Each row below holds a small network's activations on one input, seen along a few directions.
Each table varies a few parts of the input and shows all the possible inputs, shuffled.
Descriptions start from the smaller parts, as in this example, which fits no table here: one of 6 places along a line, together with either a single point or one of 9 places around a ring or (one of 2 separate values, together with one of 5 places around a ring).
Shared parts are said once, and a part with two or three values counts as separate values.

Other details of the inputs vary at random and push rows far along three fixed directions, the same in every table; ignore that.

Rows:
R1: [ -2  -2 -10 -39 -19  17 -14  -4   4 -10  -1]
R2: [20 12 -5 34 26 -9 12 10  1 23  7]
R3: [-14  -8 -13 -33  -1  23  -3 -21   3 -12   5]
R4: [ 16  12  -2  38  24 -15   8   4   5  23  10]
R5: [ -7  21   9 -11  13  -5 -16  17  16  17 -20]
R6: [-42 -29  57  67 -45  22  56  34 -16   9 -38]
R7: [-10  -7  -1 -50  -6  16  -2  -6   8  -9  -1]
R8: [ 18  10  10  28  20 -30   9  12   6  22   9]
R9: [ -9  17  10  -9  14   1 -19  10   6  23  -9]
R10: [ 31  -9  -8   3 -16 -13   3   0 -23 -23  10]
R11: [ 11  -2   8  24  35 -33   5  12  -6  17 -10]
R12: [ 33  -1 -11   7 -17 -11   2  -7 -22 -24   5]
R13: [ 23   5  -6  15 -16 -22 -12 -12 -25 -31   5]
R14: [ 20 -12 -26  26 -20 -17  -3  -9  -9 -25  20]
R15: [-10  -3  20 -10  29  12 -12  -5   2  29   3]
R16: [-17   1   5 -11  25  -7  -9   7  14  22 -21]
R17: [ -7  28  16 -12  18  -4 -10   9  15  14 -20]
R18: [-17  -7 -15 -27  -3   9 -17 -15  -9 -21   0]
R19: [ -8  -9  -6 -34  -3  18  -6 -12  22 -19  -9]
R20: [-13  -4   4 -15  30  16   6   5   7  28   3]
R21: [ 28  14  -3  31  26   4   8  13 -12  26   7]
R22: [-83  -2  63  32 -53  50  44  11  11  25 -26]
R23: [ -5  -4  -9 -37  -9  33  -7  -5   2 -12  16]
R24: [ 19  18  13  23  25 -30  -2  22  -4  14 -10]
R25: [-14 -16 -20 -31  -6  21  -9 -13   3 -10   5]
R26: [-10  18  11 -16  18   1   4  13  24  22  -1]
R27: [-11  14  -6 -34 -15   8  -5 -13  19 -18   0]
R28: [ 22 -13 -19  15 -13 -10   8  -4 -12 -27  22]
R29: [-9  7 -6 -5 15 14 -1 11 20 27  3]
R30: [ 20 -13 -23  27 -21 -18  -5 -12  -7 -23  23]
R31: [ 23 -15  -5  21  -7 -11 -11 -27 -29 -23  11]
R32: [ -3  12   9 -20  21  10   5   5  11  28 -13]
R33: [ 31 -11 -28  19 -19   2  -4   0 -25 -22  17]
R34: [-10   6 -14 -30 -21   5 -10  -6  17 -18   1]
R35: [-15  -7  -6 -26 -14  11  -7 -18  18 -17  22]
R36: [ -9 -17 -13 -33  -7  17 -12  -3  22 -14  -9]
R37: [-21   7  11 -14  36   7  -3   4  -1  20  -3]
R38: [ 23   6   3  22  26 -20  15  20  -4  22   0]
R39: [-11   0  -9 -29 -24   0 -13 -14  20 -16   7]
R40: [ 23 -22 -12  22 -11 -13 -17 -19 -29 -19  11]
R41: [-39 -34  33  46 -94  23  46  13 -40 -28 -32]
R42: [-16   8  11 -12  28  -6  -3  -1  13  17 -21]
R43: [ 26  -2 -16  10 -14 -16   9  -8 -14 -27   3]
R44: [ -6   9  -1 -15  15   6   1  14  17  26 -10]
R45: [ 18  14  14  26  25 -24  -5  16 -13  19   1]
R46: [  9  12   3  30  39 -16   3   3 -19  18  -4]
R47: [ 18 -13 -17  20 -14 -17   4 -10  -9 -28  25]
R48: [-12   9  -1 -33 -18   3  -7 -21  22 -17   6]
Description of these inputs: one of 3 separate values, together with either a single point or one of 5 places around a ring or (one of 2 separate values, together with one of 5 places along a line).
Changing only the choice among 3 separate values turns R30 into R35. The same change can be made to R25. Which row results?
> R20
Changing only the choice among 3 separate values turns R4 into R14. The same change can be made to R42. Which row results?
> R16
Which other rows does R44 become when the choice among 3 separate values takes its other values? List them by row number.
> R38, R43
Which other rows does R41 become when the place on the line of 5 takes its other values? List them by row number.
> R1, R34, R39, R44
Which other rows does R32 become when the choice among 2 separate values takes its other values? List them by row number.
> R3
